A small network was shown many inputs. Here are its activations along a few directions, one row for each input.
In each table, some parts of the input vary, and every possible input appears once, in random order.
A made-up example of a description, with smaller parts first: ring(5) and (point or ring(9) or (values(3) and line(4))).
Shared parts are said once, and a part with two or three values counts as separate values.
In the rows, zero is written as 128.

Table:
x1: [129  99 101  94  79 148 127  87 126 130 134]
x2: [ 90 133 139 103 102 156 114  65 142 126 132]
x3: [132 141  85 170 202 106 117 181 156 147  93]
x4: [116 115 125 106  91 155 130  70 129 141 140]
x5: [146 129 136 201 192 113  98 191 147 117 139]
x6: [120 103  86 108  71 134 149  84 135 112 139]
x7: [120  98  89 100  72 120 131  93 109 107 151]
x8: [119 111 119 117  94 143 133  73  97 128 159]
x9: [ 87 136 143 105 108 143 112  65 115 118 149]
x10: [ 41 106 189 145 120 137 193 172  76 146  93]
x11: [203 158 167 129 160  87 132 166 148 117  65]
x12: [112 112 134 105  95 160 119  73 133 143 140]
x13: [187 151 157 108 177 106 137 183 166 106 103]
x14: [ 45 102 186 142 114 152 194 173 102 155  75]
x15: [130 145  93 178 197  92 111 187 131 143 115]
x16: [200 164 173 133 164  68 130 163 122 112  80]
x17: [185 152 165 116 174  92 129 188 140 102 123]
x18: [122 113 103 111  88 136 152  80 103 111 166]
x19: [172 168 155 167 151 103 129 190 188 133 144]
x20: [160 166 151 152 168  72 131 180 166 136 155]
x21: [144 123 129 192 189 121 102 188 175 125 119]
x22: [111 114 138 108 102 145 119  73 105 135 157]
x23: [137 171  76 171 194 126 102 220 103 132 106]
x24: [125 104  98 100  76 146 139  88 131 120 144]
x25: [103 119 136 101  97 159 115  74 135 133 135]
x26: [ 98 122 139 101 101 145 102  75 110 122 147]
x27: [121 110 115 114  88 159 133  73 125 136 142]
x28: [128  99 109  97  89 137 133  87  97 128 154]
x29: [118 109 130 100  95 142 122  79 100 140 156]
x30: [138 167  70 167 190 140 105 220 129 137  86]
Q: What do these inputs look like to the network?
A: values(2) and (point or line(6) or line(8))
Q: The inputs of x24 and x18 match in every part but the values(2) part. If x13 is changed in the same way as x24 into x18, which row does it become?
A: x17
Q: Which other rows does x9 become when the values(2) part takes its other values? List them by row number.
A: x2
Q: A walk changes only the line(6) part. It starts at x11 and steps to x13. List the rest of the walk in order.
A: x19, x21, x3, x30

Table:
x31: [183 141  84 139 146 115 104 153 125 107 121]
x32: [143 132 105 165 151 121 106 156 167 140 155]
x33: [ 79  83 144  84  54 148 145  39  94 127 161]
x34: [197 146 144 119 142  99 124 146 131 104 105]
x35: [127 143 178 144 159 127 124 160 139 124 112]
x36: [142 136 133 145 153 105 115 151 174 124 145]
x37: [ 71  78 105  93  63 161 140  41  93 129 171]
x38: [183 142 111 120 149 103 115 149 133 103 109]
x39: [157 140 168 140 144 104 127 146 174 133 136]
x40: [ 72  80 124  83  63 151 143  38  94 129 161]
x41: [193 139 133 122 145  98 127 146 134 109 109]
x42: [173 165 158 126 152 101 121 138 135 122 122]
x43: [132 138 166 153 148 117 147 158 132 127  88]
x44: [118 129 131 154 163 121 142 158 133 135  95]
x45: [ 99 102 127  65  42 166 132  31 117 127 145]
x46: [164 161 143 128 149  98 112 141 136 121 126]
x47: [143 133 117 152 153 112 112 153 172 135 149]
x48: [158 158 111 138 161 109 102 145 134 120 135]
x49: [105 133 131 138 147 117 152 189 112 129 101]
x50: [185 138  97 128 151 105 110 148 131 116 114]
x51: [107 106 141  63  41 168 142  28 117 128 147]
x52: [ 93 100 107  66  53 170 128  28 118 129 153]
x53: [ 71  81  96 103  60 165 130  43  86 131 176]
x54: [115 135 120 167 170 144 108 167 134 141 132]
x55: [ 93 100  79  86  49 183 117  34 110 131 164]
x56: [ 86  87 158  82  53 150 155  37  93 128 159]
x57: [126 139 165 137 140 119 173 185 113 132  97]
x58: [108 133 103 159 148 133 151 195 106 141 113]
x59: [160 156 126 132 161 104 115 142 138 115 136]
x60: [120 127 104 173 159 135 133 164 127 139 106]
x61: [115 135 145 144 170 128 113 161 139 138 115]
x62: [123 137 167 148 162 126 127 164 143 132 117]
x63: [150 136 153 144 144 101 119 150 174 134 139]
x64: [116 140 151 138 139 114 156 188 109 140  93]
x65: [124 134 151 152 149 117 138 162 132 126  88]
x66: [ 92  98  89  76  52 178 124  30 115 128 158]
x67: [115 130 114 162 160 125 128 160 129 141  97]
x68: [111 135 113 148 150 129 156 191 110 135 107]
x69: [113 134 131 155 171 134 109 164 138 142 124]
x70: [157 159  97 147 159 115  98 145 129 128 140]
Q: What do these inputs look like to the network?
A: line(5) and (values(2) or line(6))
Q: The inputs of x58 and x49 match in every part but the line(5) part. If x54 is changed in the same way as x58 into x49, which row does it become?
A: x61
Q: The inputs of x50 and x41 match in every part but the line(5) part. If x47 is changed in the same way as x50 into x41, which row does it become?
A: x63
Q: Which other rows agree with x34 in the line(5) part? List them by row number.
A: x35, x39, x42, x43, x51, x56, x57
Q: Which other rows does x45 become when the values(2) part takes its other values? List them by row number.
A: x33

Table:
x71: [ 90 113 122  92  69 164 152  99  91 141 143]
x72: [ 98 118 125  90  62 179 148 106  86 129 139]
x73: [145 125  80 194 185 103 154 224 141 135 117]
x74: [133 131 109 192 174 120 139 229 184 143 109]
x75: [ 79  76 134 126  89 163 124  48 111 129 147]
x76: [ 75  79 126 109  81 147 123  63 112 144 142]
x77: [ 70  95 125 112  91 149 144  58 117 128 145]
x78: [ 87 115 121 100  78 160 156  86  98 134 143]
x79: [ 73  92 120  98  84 138 137  72 108 152 148]
x80: [117 164 134 180 201 131  99 211 182 149 112]
x81: [229 155 127 107 130  95  99  71 163 121 190]
x82: [ 94 119 124  91  67 172 154 100  92 135 141]
x83: [144 179 187 140 199 103 105 178 117 120  83]
x84: [ 70 113 116  94  81 145 152  82 109 134 142]
x85: [120 176 117 180 220 127  77 205 133 138 121]
x86: [141 169 208 144 181 111 126 184 169 135  75]
x87: [163 153 156 150 178  74 137 192  79 107  80]
x88: [ 91  71 138 125  86 174 110  49 107 129 146]
x89: [169 131 154 158 163  80 184 197 123 118  80]
x90: [220 179  78 123 101 107  71  77 167 100 142]
x91: [ 76 100 120 102  81 146 147  75 105 152 144]
x92: [138 148  82 187 201  98 106 218  96 125 117]
x93: [226 135  66  66 129 139  83  74 153  93  98]
x94: [156 136 182 154 155 100 167 202 170 128  75]
x95: [198 131 149  86 115  75 105 102 186  80 222]
Q: What do these inputs look like to the network?
A: line(4) or (values(2) and ring(5)) or line(11)
Q: Which other rows does x74 become when the values(2) part takes its other values? List them by row number.
A: x94

Table:
x96: [ 91 133 139 161 172 145 115 161 133 160 115]
x97: [110 126 155  89  89 139 147  96 121 127 134]
x98: [111 108 128 109 107 125 153 103  99 126 113]
x99: [179 168 147 151 192  91  96 190 149 121  87]
x100: [111 126 126  93  96 142 149 112  98 126 113]
x101: [115 106 138 108 101 125 127  74 143 128 161]
x102: [118 122  93 100  96 150 113  88 133 125 160]
x103: [118 103  94 116 107 133 117  78 134 125 160]
x104: [159 160 121 184 180  83 145 233 142 138 121]
x105: [116 105  89 118 111 132 131  95 109 127 132]
x106: [118 115 132 117  98 147 145 108  90 126 112]
x107: [181 144 141 155 187 102 133 208 168 120  95]
x108: [125 112 101 124  99 155 109  84 125 127 159]
x109: [121 114 143 117  92 147 119  79 134 130 160]
x110: [175 145 136 170 191  96 137 220 149 122 109]
x111: [ 64 122 136 170 156 137 130 178 131 138 115]
x112: [181 173 138 167 181 101 114 182 176 127  86]
x113: [110 107 160 104  99 121 151  86 122 127 135]
x114: [174 179 143 158 210  83  97 192 123 113 120]
x115: [116 124  88 101 100 149 127 104 108 127 132]
x116: [114 125 134  93  90 143 123  83 142 129 161]
x117: [123 114  96 125 102 154 122 100 101 128 131]
x118: [115 114 165 113  89 143 144  91 113 127 134]
Q: What do these inputs look like to the network?
A: values(2) or line(6) or (values(3) and ring(5))
Q: A walk changes only the line(6) part. It starts at x104 and steps to x110. List the rest of the walk in order.
A: x107, x112, x99, x114
